[[ 18 -18 -19 -16 -28 -12]
 [-14  13  -5 -55 -12 -21]
 [-19   8 -70  -1  26  21]
 [ 14   6  19  12  -8 -32]
 [  5   4 -39   9   0  -7]
 [-20  36  -5   1  -1   9]
 [ 41  -4   8 -45  20  -9]
 [-17   1 -54   3  13  13]
 [-26  -9  38 -17 -11 -47]
 [ 32   9  19  -6   5  -7]
 [-26  -1   6 -15  -9 -22]]	-12

[[ 24  27 -29  50  13 -14 -27 -34  38 -26 -35 -30  16  11]
 [-40  10 -29  16 -22  12  28  40 -43   4  34 -11  16  35]
 [-58 -34  36 -38 -30  19  19  -9  33  -4 -36   5 -21  48]
 [ 24 -31 -40 -33  28  15 -52  45  41  28 -12  -2  19  23]
 [ 36  -9 -35 -36 -10  44  35 -30  20  36  23 -10  -8  -8]
 [-38  21 -30  -3 -35 -47  62 -28  61 -14  20  11  44 -27]
 [  2 -32  -1  48 -49 -17  -7 -21  16  57 -21  65 -70 -36]
 [ -5 -39 -44  35 -49  26   5  14  -6 -47 -13  41  38  34]
 [-32 -31 -12  38  37 -40 -10  49  35  11  38 -30 -40  -2]
 [ -9 -12 -18  17  21 -18  21 -48 -10  38  23 -29 -27  61]]	11

[[ 42  19 -46  56  14 -10  -7 -40 -13]
 [ 89   4 -38  38 -37  28   7 -51 -26]
 [ 69  -2   7  -1 -34  63  15  -5  -3]
 [ 25   6 -43  69  77 -19 -26  -3  22]
 [-74   7  13 -41 -38 -50   8 -14 -27]
 [-29  21  -6  31  72 -17 -14  21  26]
 [  5 -82  17 -51 -29  -4 -14  31  11]]	-13

[[ 68  76  73  58  36  13  -9 -23 -31 -33 -31 -27 -23 -24]
 [-11   8  30  51  68  75  69  53  27  -5 -36 -61 -75 -77]
 [-28 -26 -24 -24 -26 -29 -28 -21  -8  11  33  55  69  74]
 [ 64  45  21  -1 -18 -30 -33 -32 -27 -25 -23 -24 -28 -29]
 [-31 -33 -31 -27 -23 -24 -26 -28 -30 -26 -17  -2  20  42]
 [-24 -25 -30 -29 -25 -13   3  25  47  64  74  72  57  33]
 [  0  31  58  73  77  67  49  26   4 -16 -27 -33 -33 -29]
 [  8 -12 -26 -32 -33 -30 -26 -23 -24 -26 -29 -30 -23 -11]
 [-29 -27 -19  -3  16  38  60  72  75  65  44  14 -17 -47]]	-24

[[ 20  -6   3   9   2  -7  -7   4 -17 -10 -15 -19 -10]
 [-17 -26   2  10 -36  16   9   9  25  -4 -30 -25 -15]
 [  2 -15 -15  38 -11  31  15   6  -4 -26  15 -16  -1]
 [  4   2   4  13 -36  11  14  -7  12 -20   9 -52 -80]
 [  9  26   1   7 -13  10  -6 -17 -29  25  17 -13 -18]
 [-13 -22  -2  10  40  10   1  11  24 -14   1 -15  11]
 [ -6 -50  -9 -16   4  -6  12  -5   4 -16 -38   4   8]
 [ -2   4 -11  -5  -8   8   9 -46 -12   1  25 -23 -35]]	-10
---
[-36  25 -78 -41] | -36, -41

[-90 -41 -32 -65] | -90, -65

[[-32  79  37  25  -9  25]
 [-29  79  20 -13 -22   6]] | -32, 6

[  9 -34 -31   4 -92 -66  19] | 9, 19

[[ 40   4   1  65]
 [ 53   0 -17  50]
 [-75 -14   5  -1]] | 40, -1

[ -8 -50  40 -77 -19] | -8, -19

[[  4 -11 -95 -72]
 [ -4  23  17  62]] | 4, 62
---
[-14 -64  76  -1] -> 76, -64

[[-4  7  4 -9 72 -2]
 [-6 -3 -5  3 -2  4]] -> 72, -9

[ -7 -83 -28  -2] -> -2, -83

[ 91 -54  94 -79] -> 94, -79

[ -8  35 -71   8  73  28  87] -> 87, -71

[[-37  55 -63 -55   3  28  78]
 [  7  -3  -5  -7 -10   2 -12]
 [-17  27  62  44  14  -8  17]] -> 78, -63

[[-28 -10 -68 -18 -41 -26  79]
 [  6   3   3  -3  34   9 -63]] -> 79, -68

[[-54  73 -44 -30]
 [-69  64 -56 -31]
 [-45  54 -73  18]] -> 73, -73
---
[[ 32  81  85 -10 -66]
 [ -5 -37  60  54  23]
 [-67  76 -22  52  77]] → 54

[[-39 -54 -50 -21 -95 -41 -11]
 [ 40  -6  12   6  41   7  24]] → 7

[[  8  19  53 -13  -6   3   6]
 [  2  -2 -95  28  13   4  -3]
 [-31 -40  14  54 -37 -20 -55]] → 4

[[-13   3 -46   8  -3  61  43]
 [-32 -51 -18 -32 -17 -38 -69]] → -38

[[  6  31  46   6  18  13]
 [-76 -26  -1  -7  16  30]
 [ -3  26 -54  42  36 -38]] → 16

[[-10 -77  13   7  33 -52]
 [ -5 -32  19  18   6  -4]
 [-37 -78 -52  -1   4 -28]] → 6

[[-42 -45 -29  42  26  26]
 [ 27  41  53 -63 -18  11]
 [ 53 -34 -28 -32  46 -74]] → -18
---
0.153,0.068,-0.079,-0.147 -> -0.079
-37.951,-145.889,168.372,19.678 -> 168.372
-0.115,0.098,-0.142,0.015 -> -0.142
-0.031,0.090,-0.054,-0.133 -> -0.054
-15.3,-6.0,1.7,10.4 -> 1.7
12.96,-8.70,-6.00,-13.65 -> -6.00
-1.297,-1.224,1.015,-0.125 -> 1.015
---
56	51	45	75	19
18	68	43	35	27
18	36	31	19	67
-> 56

-2	-44	34	15	34	5	10
-1	-1	8	4	-39	7	-11
8	-7	24	8	-7	6	-19
-> -2

8134	8134	9002	1545	3413	9824
6005	6005	4802	7373	3968	5175
5280	5280	1775	1644	5894	3192
-> 8134

206	315	700	534	524
210	452	835	108	698
400	134	-613	610	146
-> 206

38	36	58	91	41
45	30	29	46	13
33	82	96	51	23
-> 38

-901	-346	-558	-953	666	-25
-379	-41	532	-650	-521	-102
-247	-67	-16	-664	303	-642
-> -901
